[[149, 126, 105, 138, 136, 105, 122], [131, 151, 116, 143, 148, 124, 132], [120, 145, 140, 136, 124, 134, 127]] --> 131
[[147, 132, 152, 131], [139, 128, 152, 134], [124, 128, 127, 128]] --> 139
[[129, 144, 110, 135, 132, 109], [111, 101, 137, 108, 119, 137], [137, 138, 118, 137, 122, 118]] --> 111
[[130, 119, 126, 126, 123, 135], [131, 125, 138, 122, 152, 126], [135, 127, 126, 126, 122, 135]] --> 131
[[113, 129, 127, 143], [143, 99, 139, 143], [118, 150, 123, 141]] --> 143
[[142, 120, 108, 131], [117, 134, 148, 110], [115, 100, 121, 110]] --> 117
[[123, 133, 148, 146], [129, 110, 144, 115], [136, 120, 152, 135]] --> 129
---
[[128 121 125 141 118]
 [128 135 116 140 119]
 [121 134 114 157 116]] result: 114

[103 143 117 115 134 124] result: 117

[123 106 129 145] result: 129

[112 138 124 157 133 109 117] result: 124

[117 120  99 107 125] result: 99

[[134 128 138 117 114]
 [128 104 147 131 132]] result: 147

[153 121 132 151] result: 132

[150 118 136 139 107 128] result: 136
---
[104 152 127 142 115 113 131] result: 152
[152 150 115 125] result: 150
[116 144 120 154] result: 144
[138 121 148 123 103] result: 121
[124 103 131 119 151 120] result: 103
[150 149 136 116] result: 149
[128 135  99 142] result: 135
[123 147 126 102] result: 147
---
[[141 142 135 151]
 [133 133 127 137]
 [131 129 127 125]] --> 127

[[119 136 132 106 113 114 128]
 [118 111 114 149 144 127 132]
 [107 123 118 130 139 144 148]] --> 114

[[130 153 141 138 127 130]
 [140 139 134 137 124 122]
 [123 107 115 118 133 130]] --> 134

[[126 123 125 121 133 131]
 [130 129 120 138 101 145]
 [126 126 130 122 139 122]] --> 120

[[111 147 124 128 135]
 [132 108 124 132  99]
 [120 149 123 114 121]] --> 124

[[115 144 139 116 121 122 135]
 [114 141 138 112 128 126 140]
 [149 113 116 140 136 112 157]] --> 138

[[152  99 126 113 116]
 [144 123 127 119 113]
 [127 108 136 108 112]] --> 127
---
[[141 100 122 133]
 [126 137 114 103]] 103

[[118 152 119 127 126 117]
 [134 126 121 130 148 134]
 [126 148 136 129 114 135]] 134

[[115 120 157 153 110 146 126]
 [142 123 102 107 148 103 126]
 [104  98 130 153 138 136 132]] 126

[[136 100 128 130]
 [135 101 153 131]] 131

[[152 155 133 128 133]
 [128 129 127 136 130]] 130

[[124 142 122 127]
 [147 114 150 125]
 [124 141 123 127]] 125
---
135,126,103,133,157,103
141,122,132,141,124,130
126,136,119,126,136,121
Out: 135

125,125,136,110,128,122,118
119,119,150,130,124,121,130
119,119,149,127,125,121,129
Out: 125

111,121,132,119,119,121
111,123,108,117,102,132
132,107,129,111,149,122
Out: 111

130,125,102,127,143,146,139
132,131,125,129,129,131,123
132,130,125,124,131,129,125
Out: 130

130,123,124,123,115,129,132
133,120,125,124,105,134,118
123,124,122,123,123,132,134
Out: 130

116,143,132,133,126,131,146
108,124,127,125,114,139,126
106,132,131,124,118,138,131
Out: 116

120,128,140,129,151,134
126,128,112,125,134,140
126,128,127,127,121,132
Out: 120
---
[150 139 123 139 108]
139

[[118 142 106 144 128 129 126]
 [106 129 112 133 120 137 141]
 [111 144 119 146 125 135 127]]
129

[101 110 127 120 126 140 143]
140

[104 132 124 103 103 125]
103

[[137 118 144 131]
 [133  98 139 134]]
144

[152 110 128 147]
128

[153 113 140 149]
140

[[125 141 121 137]
 [132 156 149 117]
 [129 109 127 123]]
121

[[114 109 137 116 117 123 148]
 [151 125 141 141 112 108 143]
 [134 141 129 142 119 124 124]]
123
---
[[128 128 128 128]
 [139 134 127 126]
 [117 129 106 106]] → 117

[[128 128 123 120 104]
 [122 126 134 132 132]
 [122 126 135 133 133]] → 122

[[104 153 108 156 124 139 130]
 [107 153 103 156 125 137 129]
 [141 112 112 109 131 113 122]] → 141

[[124 136 125 146 106]
 [121 118 128 151 130]
 [131 113 111 120 119]] → 131

[[120 104 154 123 122 140 124]
 [140 124 112 135 135 121 129]
 [154 123 122 140 124 112 135]] → 154

[[134 137 127 124 130]
 [126 121 104 127 126]
 [133 132 123 125 130]] → 133
---
[[127 109 118 133]
 [127 107 120 139]
 [118 101 115 131]] out 107

[[138 151 151 123 136 149 131]
 [120 110 111 136 134 110 131]] out 134

[[125 136 125 128 124 129 128]
 [129 103 112 140 143 118 158]] out 143

[[126 119 150 133 117]
 [140 139 116 121 133]
 [120 107 130 113 114]] out 116

[[146 154 106 112 132 105 124]
 [143 130 126 105 158 145 110]
 [104 129 107 119 153 118 136]] out 158

[[152 136 136 114]
 [109 149 117 136]] out 149
